A small network was trained on made-up records. Each row is its average activation on records with the value named, seen along a few directions.
Values that are neighbours, or in one group, have similar rows; names and order tell nothing.
In the rows, 500 means zero.
Random noise pushes rows far along 2 fixed directions. That doesn't count. These rows show it; they differ only by the noise:
[414 542 539 119 578 413 704 542 575 622 363 291 313 683]
[499 580 409 377 495 512 508 325 596 406 468 359 377 474]
[524 534 426 334 566 507 646 511 526 566 434 524 460 580]
[604 419 452 261 740 509 981 967 346 953 363 967 689 828]


Values of Kelel:
j10: [700 565 348 711 588 655 537 398 515 482 581 772 706 310]
j8: [527 194 493 494 485 451 563 744 359 677 514 662 620 564]
j1: [500 281 463 340 501 404 684 791 323 686 490 655 536 682]
j4: [547 570 450 355 502 494 554 387 597 487 480 438 447 504]
j5: [489 575 705 622 477 466 359 616 549 535 490 434 491 600]
j3: [590 256 467 735 464 560 494 793 303 601 584 876 742 452]
j9: [437 657 728 590 492 404 333 390 594 387 462 254 404 509]
j2: [512 412 655 593 397 477 369 547 497 472 523 181 412 520]
j7: [419 454 350 344 462 406 551 481 464 477 492 476 430 487]
j6: [202 639 781 280 527 397 558 573 510 579 395 290 385 648]
j11: [418 573 611 573 667 586 606 593 458 633 495 713 616 528]
Kelel is arranged as a ring.
Question: A walk along Kelel starts at j11 and steps to its neighbour j6. Put j10, j8, j3, j2 in the order it reaches them.
Answer: j2, j3, j8, j10
Question: List every value one step from j7, in the order listed.
Answer: j1, j4

Values of Feri:
l11: [611 329 307 443 412 486 565 587 463 515 566 670 596 427]
l7: [441 454 764 438 610 367 646 892 438 736 378 449 467 801]
l2: [362 316 586 490 358 456 181 235 570 244 610  94 263 377]
l6: [415 350 716 420 467 425 520 761 387 704 360 403 482 686]
l5: [214 726 733  99 625 371 708 504 606 581 366 163 299 692]
l9: [477 682 603 642 621 550 561 541 502 582 450 620 634 530]
l8: [462 677 503 254 571 504 602 347 645 505 423 203 382 589]
l4: [400 719 630 747 374 513 182 282 623 236 535 460 451 318]
l1: [591 284 360 538 400 483 483 580 379 600 485 577 528 507]
l3: [630 418 239 498 535 531 608 468 482 469 607 624 547 412]
l10: [589 480 463 145 706 495 910 773 427 828 420 804 535 709]
Feri is arranged as a ring.
Question: A walk along Feri starts at l5 and steps to its neighbour l8. Put l11, l4, l1, l10 in the order it reaches them.
Answer: l10, l11, l1, l4
Question: List every value one step from l6, in the order listed.
Answer: l7, l2

Values of Pumil:
p5: [556 506 393 452 557 563 595 499 488 511 526 662 565 498]
p4: [389 376 551 439 445 478 392 458 497 476 497 293 383 545]
p2: [536 552 469 443 606 462 715 664 457 640 443 791 583 582]
p11: [514 408 584 537 501 553 460 602 416 565 529 541 545 534]
p3: [459 398 402 626 355 473 316 364 504 317 568 472 461 330]
p10: [480 484 477 232 545 412 686 598 530 598 493 361 394 587]
p1: [600 593 444 814 526 593 445 444 469 493 536 817 727 381]
p8: [564 581 502 576 610 604 618 571 424 572 478 781 679 490]
p7: [509 452 482 281 425 424 464 314 576 398 477 146 304 511]
p6: [558 499 547 651 505 495 513 699 443 606 501 665 624 557]
p9: [465 551 608 507 565 497 543 652 518 618 431 475 510 636]
Pumil is arranged as a line.
Question: A walk along Pumil starts at p3 and steps to its neighbour p4. Put p11, p10, p1, p6 in the order it reaches them.
Answer: p11, p6, p1, p10
Question: List every value one step from p2, in the order listed.
Answer: p5, p8

Values of Remib:
v1: [277 593 680 488 583 395 593 618 490 615 358 366 483 669]
v5: [619 531 404 358 609 479 781 592 445 655 503 678 609 556]
v8: [484 549 259 436 373 572 310  76 659 244 601 282 323 252]
v10: [535 444 187 533 401 556 487 377 471 273 533 703 516 285]
v9: [502 288 626 426 441 417 449 631 478 614 531 405 468 562]
v3: [397 500 599 668 500 533 429 585 427 498 533 517 550 432]
v7: [488 667 577 361 576 554 574 485 574 593 407 426 504 671]
v11: [509 358 586 693 467 540 315 486 475 407 550 528 526 394]
v4: [431 709 699 475 507 472 468 478 558 484 495 442 472 522]
v2: [492 647 488 379 586 454 563 383 632 457 395 252 301 574]
v6: [597 322 476 549 318 441 297 422 490 377 590 304 417 462]
Remib is arranged as a line.
Question: A walk along Remib starts at v6 and steps to its neighbour v9. Put v5, v8, v3, v11 in the order it reaches them.
Answer: v11, v3, v5, v8
Question: List every value one step from v7, in the order listed.
Answer: v4, v2
